m = [[0, 10, 2, 4, -19, -2, 22, 0, -29, 34], [0, 10, 2, 4, -19, -2, 22, 0, -29, 34], [3, 3, 3, 3, 3, 3, 3, 3, 3, 3], [6, -3, 5, 3, 27, 7, -16, 6, 38, -29], [6, -3, 5, 3, 26, 7, -16, 6, 37, -28]]
The 1st entry in reading order -> 0
Find the entry just left of the largest entry.
A: 6
Find the entry just left of -28.
A: 37
Find the largest entry.
A: 38
The 4th entry in reading order: 4

[6 5 9 7 2]
The largest entry is 9
The smallest entry is 2

Read these off the row that follows.
1) Which number is the entry just right of the largest entry?
2) Which number is the entry just left of the largest entry?
23; 0; 46; 19; -44; -14; 55; -58; -24; 7
1) -58
2) -14

[[6855 8116 4612 3977 4951 6582 4439 2781 7098 6453 5388 7401]
 [5285 4516 4999 5477 7166 6692 8478 8099 5358 3995 4988 8231]
 [6578 4561 4102 7232 5060 3469 3415 6883 3693 6512 6338 4650]
 [1588 6750 6302 5572 5147 7956 8353 5167 5659 5939 4899 3620]
 [6598 6080 2981 6523 8383 6652 6847 4332 6326 5237 6402 7182]
 [6081 4889 4317 7113 4945 3387 3582 6413 3965 6392 6374 3786]
 [3215 5171 5651 5720 6439 7616 8882 6940 6288 4297 4964 4626]
 [4153 7381 3170 8126 5784 6740 4291 5271 5710 6422 5616 5902]
 [7349 7575 5342 3435 4076 5765 3983 4031 5794 6784 5086 8898]
 [2778 4558 7178 6000 3299 5389 5853 8668 4387 5266 4528 3444]
 [7367 6516 3364 6222 5550 4270 3041 3557 6311 6342 6622 3925]]
Indices start at 1.
The entry at row 3, column 1 is 6578
The top entry of the column that holds the smallest entry?
Answer: 6855
The entry directly above 6512?
Answer: 3995
The entry in row 1 and column 2: 8116
The entry just left of 8231?
Answer: 4988
The entry directly above 8898?
Answer: 5902
The entry in the bottom-right corner: 3925
The entry in row 2 and column 2 -> 4516
The entry just left of 5765?
Answer: 4076
The entry directly below 4999 -> 4102
The top-right entry: 7401
The entry directly above 7113?
Answer: 6523
The entry directly below 4561 is 6750
The entry directly below 7381?
Answer: 7575
The entry directly below the smallest entry?
Answer: 6598
The entry just right of 6883 is 3693
The entry directly below 6523 -> 7113
The entry just left of 4270?
Answer: 5550
The entry just left of 6288 -> 6940
The entry just right of 6453 is 5388
The entry directly above 4626?
Answer: 3786
The entry directly above 4528 -> 5086
The entry just left of 5651?
Answer: 5171
The entry directly below 5266?
Answer: 6342
The entry in row 1 and column 3 is 4612
The maximum?
Answer: 8898
The entry directly below 4899?
Answer: 6402
The bottom entry of the column that holds the smallest entry?
Answer: 7367
The entry just left of 3582: 3387
The entry at row 3, column 2: 4561

grid = ((2, 4, 2, 5, 4, 4, 4, 3, 8, 5, 4), (7, 5, 2, 7, 4, 5, 5, 3, 5, 3, 1), (2, 4, 6, 2, 4, 4, 4, 5, 4, 4, 8), (5, 4, 3, 6, 4, 4, 4, 5, 5, 6, 2))
The entry just left of the smallest entry -> 3
The fifth entry in reading order: 4
The third entry in reading order -> 2

array([[6235, 8668, 6908, 7980],
       [6667, 8571, 7050, 7567],
       [7912, 7878, 6569, 7910],
       [5038, 8643, 2524, 7690],
       [8787, 8490, 8270, 7684],
       [8187, 7224, 6944, 7986],
       [7479, 8712, 8152, 7886],
       [8410, 7347, 6649, 7931],
       [5957, 7752, 6053, 8259],
       [5407, 8512, 4940, 8280],
       [8245, 8407, 8561, 8802],
       [8282, 7538, 7541, 7856],
       [7702, 8958, 9005, 8345]])
The last entry, reading row by row -> 8345
The entry just right of 7224: 6944
The entry just right of 8152 is 7886
Give the first entry of the largest entry's row.
Answer: 7702
The bottom entry of the column that holds the smallest entry -> 9005
Give the entry directly above 8958.
Answer: 7538
The minimum is 2524
Give the last entry in the row that holds the smallest entry.
Answer: 7690
Give the 2nd smallest entry.
Answer: 4940
Give the first entry, reading row by row.
Answer: 6235
The entry directly below 8490: 7224
The fifth entry from the end, reading row by row is 7856
Give the third entry, reading row by row.
Answer: 6908
The entry directly below 7690 -> 7684
Give the 3rd largest entry.
Answer: 8802
The entry just right of 8410: 7347
The largest entry in the first column is 8787
The entry directly above the smallest entry is 6569
The entry just left of the smallest entry is 8643
Give the 2nd entry in reading order.
Answer: 8668
Give the 3rd-last entry, reading row by row.
Answer: 8958
The smallest entry in the last column: 7567
The entry in the top-right corner -> 7980
Give the entry directly above 8407.
Answer: 8512
The entry directly below 8571 -> 7878
The 3rd smallest entry is 5038
Give the entry just left of 7347.
Answer: 8410
Give the second entry on the main diagonal.
Answer: 8571
Give the entry just right of 8787.
Answer: 8490
The entry directly below the smallest entry -> 8270

Read these off the array that follows.
1) The last entry, reading row by row?
2) The largest entry in the first column?
3) The 2nd smallest entry?
4) The entry in the top-right corner?
5) The entry in the bottom-left corner?
6) The second entry, reading row by row?
7) The third entry on the main diagonal?
8) The entry directly above 25?
37; -23; 55; 22; 19; 23
27; -6; 31; 15; 13; 17
30; -7; 36; 17; 15; 19
32; -21; 54; 23; 18; 22
-1; 10; -39; -12; 16; -1
31; -26; 54; 21; 17; 19
-13; 6; -5; -3; -10; -5
-14; 1; -58; 4; -36; 2
-17; 6; 10; -9; -7; -14
-17; 2; 14; -10; -7; -15
21; -19; 48; 18; 13; 15
30; -11; 36; 25; 15; 26
2; 8; -35; -12; 16; -3
-12; -3; -62; 6; -37; 4
1) 4
2) 37
3) -58
4) 23
5) -12
6) -23
7) 36
8) 18

A =
  5   15   39   18
  5   -1   47   21
  6  -69   47  -11
  7   -1   47   20
  2   33   25   21
  4    4   46   14
  9  -70   41   -8
Indices start at 1.
The entry at row 2, column 1 -> 5
Read off the entry at row 1, column 1.
A: 5
Read off the entry at row 1, column 3.
A: 39
The entry just right of 25 is 21
Read off the entry in the bottom-left corner.
A: 9
The smallest entry: -70
The entry in row 3 and column 1: 6
Read off the entry in the bottom-right corner.
A: -8
Read off the entry just right of the smallest entry.
A: 41
Read off the entry in the top-right corner.
A: 18

17; -20; 5; -9; -38; 0; 1; -38; 14; 9; 13; -12; 1
67; 6; -31; -60; 37; -69; -29; 6; 32; 24; 64; 12; -26
-16; -52; 30; 45; 39; 50; 30; 51; -8; -4; -9; -50; -41
Indices start at 1.
The entry in row 3 and column 3 -> 30
Give the entry in row 1 and column 2.
A: -20
The entry at row 1, column 3 is 5
The entry at row 3, column 1: -16
Give the entry directly above -52.
A: 6
Give the entry at row 2, column 1.
A: 67
Give the entry just right of 0.
A: 1
The entry in row 1 and column 1 -> 17
The bottom entry of the column that holds the smallest entry -> 50
The entry just right of the centre entry -> 6
Give the entry just right of 9.
A: 13
Give the entry just left of -26.
A: 12
Give the entry just left of the centre entry.
A: -69
The bottom-right entry -> -41
Give the entry in the top-right corner.
A: 1
Give the entry just left of 14.
A: -38
Give the top entry of the column that holds the smallest entry.
A: 0
Give the entry just right of 5.
A: -9
Give the entry directly below 13.
A: 64
Give the entry directly above 12.
A: -12
